These are the activations of a small network on made-up records, seen along a few directions, one row for each record.
Here are examples, each followed by its value of one field, Refu.
Records without Refu are marked none.
The largest differences between rows may come from other fields.
In the rows, 500 means zero.
Strong random noise was added to every row along 2 fixed directions; ignore it. To show where, here is one row again and again, with new noise each time:
[622 363 434 385 370 477 410 601 519 615 422 687 444 499 513 516 487]
[590 388 475 437 382 523 377 597 525 561 447 601 439 455 508 535 427]
[585 345 575 509 243 560 292 610 465 539 466 563 389 346 458 588 303]
[520 485 482 496 538 599 376 578 592 453 491 433 474 450 541 532 396]

[469 487 417 452 678 484 561 414 528 504 597 433 615 540 456 397 526] : m2
[570 553 503 505 443 468 519 484 484 405 453 536 464 422 316 505 452] : m1
[583 601 383 347 597 560 426 624 668 585 615 522 401 662 460 511 672] : m8
[608 478 335 345 472 506 557 484 566 651 493 687 465 584 563 426 622] : m2
[386 571 680 632 239 388 389 502 320 594 559 404 488 275 508 576 156] : m7
[563 537 523 509 470 499 511 435 519 377 480 500 448 404 536 629 498] : m3
[470 466 572 721 504 368 567 398 452 563 474 666 578 513 452 453 417] : m5
[273 465 739 767 347 473 429 314 182 438 594 476 431 295 530 639 251] : m6
[555 363 507 589 274 573 503 449 460 672 561 512 456 312 573 551 463] : m9
[499 610 547 543 556 560 454 501 551 558 480 546 609 528 584 485 601] : m5
[572 469 253 288 519 342 576 492 617 748 463 829 415 667 531 489 762] : m8
[536 434 360 383 440 384 621 484 484 613 353 595 547 687 452 453 710] : m4
[444 407 493 527 357 367 443 494 242 592 552 731 434 436 524 490 537] : m6
[355 565 612 701 763 331 553 265 508 462 680 311 716 499 653 477 451] : m9
[439 456 654 570 429 555 344 542 505 439 519 401 459 372 499 556 261] : none
[604 428 500 364 236 510 415 611 520 637 358 631 379 575 464 478 596] : m4
[488 643 525 538 555 642 497 598 587 384 491 326 526 492 411 610 376] : m1
[583 467 617 503 446 448 426 419 297 641 439 480 502 383 515 506 446] : m7
[576 455 599 478 306 476 414 668 437 562 494 505 327 476 433 606 392] : m3
[463 457 548 473 465 591 389 606 538 421 462 452 456 441 509 481 439] : none

Here are new rows. What is Refu for each?
[550 622 285 314 710 293 749 526 655 721 357 832 608 709 537 414 736] : m1
[307 510 516 641 518 598 432 480 364 318 577 313 467 368 465 558 365] : m6
[409 604 441 478 777 473 502 448 675 379 617 351 588 601 503 341 528] : m2
[582 656 293 332 647 432 614 385 529 482 402 503 556 632 604 404 663] : m7
[576 377 289 426 540 249 724 428 346 667 432 836 587 768 492 470 734] : m6
[375 578 533 509 508 683 402 520 567 401 619 287 460 427 409 710 423] : m8
[338 574 496 687 633 467 609 336 374 267 599 438 531 518 554 471 439] : m6
[556 587 585 508 538 761 483 526 572 440 632 317 438 515 474 457 426] : m2
[484 532 395 599 718 431 615 484 487 528 477 571 678 574 457 426 579] : m5
[563 458 500 444 394 586 411 628 549 446 435 552 529 462 454 543 426] : none
